Each row below holds a small network's activations on one input, seen along a few directions.
Each table varies a few parts of the input and shows all the possible inputs, shuffled.
Descriptions start from the smaller parts, as in this example, which fits no table here: one of 3 separate values, together with either a single point or one of 11 places around a ring or (one of 4 places along a line, together with one of 8 places around a ring).
Shared parts are said once, and a part with two or three values counts as separate values.

Rows:
r1: -.24,.17,.31,-.29,-.09,-.13,.25,-.11,-.14,-.01,.63,-.18,.36,.09,-.31,-.11,.02,.08
r2: .27,.46,.22,.00,-.12,.02,.16,.41,.14,.03,.13,-.39,-.02,.05,.01,-.09,-.27,-.30
r3: -.01,.43,.14,.00,-.05,.22,.31,.06,.43,.03,-.19,-.58,.26,.31,.18,.08,-.10,-.03
r4: .31,.04,-.17,.31,-.26,.13,-.30,-.07,-.21,.23,-.31,.49,-.33,.07,-.07,-.09,.27,.46
r5: .23,.08,.12,-.01,.07,.29,.07,.48,-.09,-.04,.28,-.21,.00,.13,.50,.14,-.40,-.44
r6: .12,-.26,.23,-.19,.32,-.13,.00,.06,-.13,-.18,.32,-.02,.17,-.02,.50,.22,.11,-.02
r7: -.22,-.20,.20,-.30,.10,.12,.14,-.10,-.36,-.13,.80,.00,.38,.19,.15,.17,-.13,-.08
r8: -.03,.06,-.19,.08,-.14,.05,.01,.18,.19,.15,-.28,-.04,-.30,-.01,-.30,-.15,-.27,-.66
r9: -.09,.07,.07,.01,.18,.50,.20,.12,.19,.00,-.04,-.41,.26,.39,.67,.33,-.22,-.16
r10: -.43,-.34,-.21,-.11,-.01,-.27,.08,-.12,.12,-.12,-.05,.01,-.05,-.25,-.46,-.06,-.05,-.15
r11: -.53,-.20,-.14,-.24,-.19,-.13,.20,-.34,-.07,.12,.21,.21,.04,-.03,-.56,-.13,-.04,-.26
r12: .32,.21,-.03,.04,.08,-.35,-.09,.14,.20,-.04,.09,-.21,.11,-.16,.19,-.01,.39,.16
r13: .05,-.12,-.35,.27,-.27,-.16,-.11,.06,.25,.24,-.17,.38,-.22,.04,-.17,.05,.59,-.15
r14: -.28,.02,-.27,.11,-.07,.24,.18,-.14,.51,.12,-.59,-.15,.01,.26,-.15,.02,-.13,-.39
r15: -.23,-.24,-.14,-.16,.00,-.33,-.04,-.12,.15,-.05,-.30,.23,-.09,-.23,-.25,-.07,.23,-.24
r16: .24,.20,.03,.21,-.14,.40,-.13,.08,-.27,.11,-.43,.10,-.38,-.04,-.25,-.20,-.58,-.06
r17: -.29,-.02,.05,-.11,-.14,.16,.04,-.46,-.59,.04,.05,.36,-.07,-.01,-.53,-.15,-.35,.34
r18: -.02,.16,-.01,.25,-.08,.61,.05,-.28,.05,.10,-.73,-.04,-.10,.19,-.08,-.05,-.43,.22
r19: .13,.09,.30,-.22,.09,-.34,.10,.05,.07,-.15,.13,-.20,.18,-.13,.03,-.07,.28,.11
r20: -.21,-.16,.01,.01,.08,.05,-.08,-.22,-.36,-.17,-.19,.19,-.18,-.23,-.42,-.14,-.36,.46
r21: -.13,.03,.24,-.20,.07,-.28,.14,.07,.05,-.22,.38,-.42,.23,-.15,-.17,-.05,.00,.19
r22: .00,-.17,-.45,.10,.04,-.31,-.23,.00,.26,.07,-.34,.20,-.15,-.22,-.14,-.01,.37,-.18
r23: .31,.31,.08,.20,-.22,-.20,-.04,.18,.20,.11,.26,-.02,.00,.10,.19,-.03,.61,.18
r24: .04,-.08,.09,-.06,.06,.01,-.17,-.23,-.30,-.07,-.42,.40,-.22,-.24,-.21,-.13,-.09,.39
r25: -.13,-.33,.16,-.19,.28,-.05,.04,.07,-.16,-.29,.55,-.23,.23,-.05,.30,.23,-.15,.04
r26: .25,-.03,.00,.22,.00,.00,-.21,.19,.01,.07,.42,.18,.03,.22,.70,.19,.43,.04
r27: .29,-.04,-.23,.16,.08,.03,-.36,-.13,-.16,.07,-.45,.35,-.28,-.23,-.06,-.11,.05,.45
r28: .28,-.14,-.08,.08,.31,-.15,-.21,.17,.01,-.04,.26,.00,.14,-.06,.68,.23,.21,.03
Question: What do these inputs look like to the network?
Answer: one of 4 places along a line, together with either one of 2 separate values or one of 5 places along a line
Question: Which other rows agree with r3 in the place on the line of 4? List them by row number.
Answer: r1, r2, r12, r19, r21, r23
Question: Which other rows does r10 become when the place on the line of 4 takes its other values? List them by row number.
Answer: r20, r21, r25
Question: Which other rows does r14 become when the choice among 2 separate values takes its other values? List them by row number.
Answer: r8
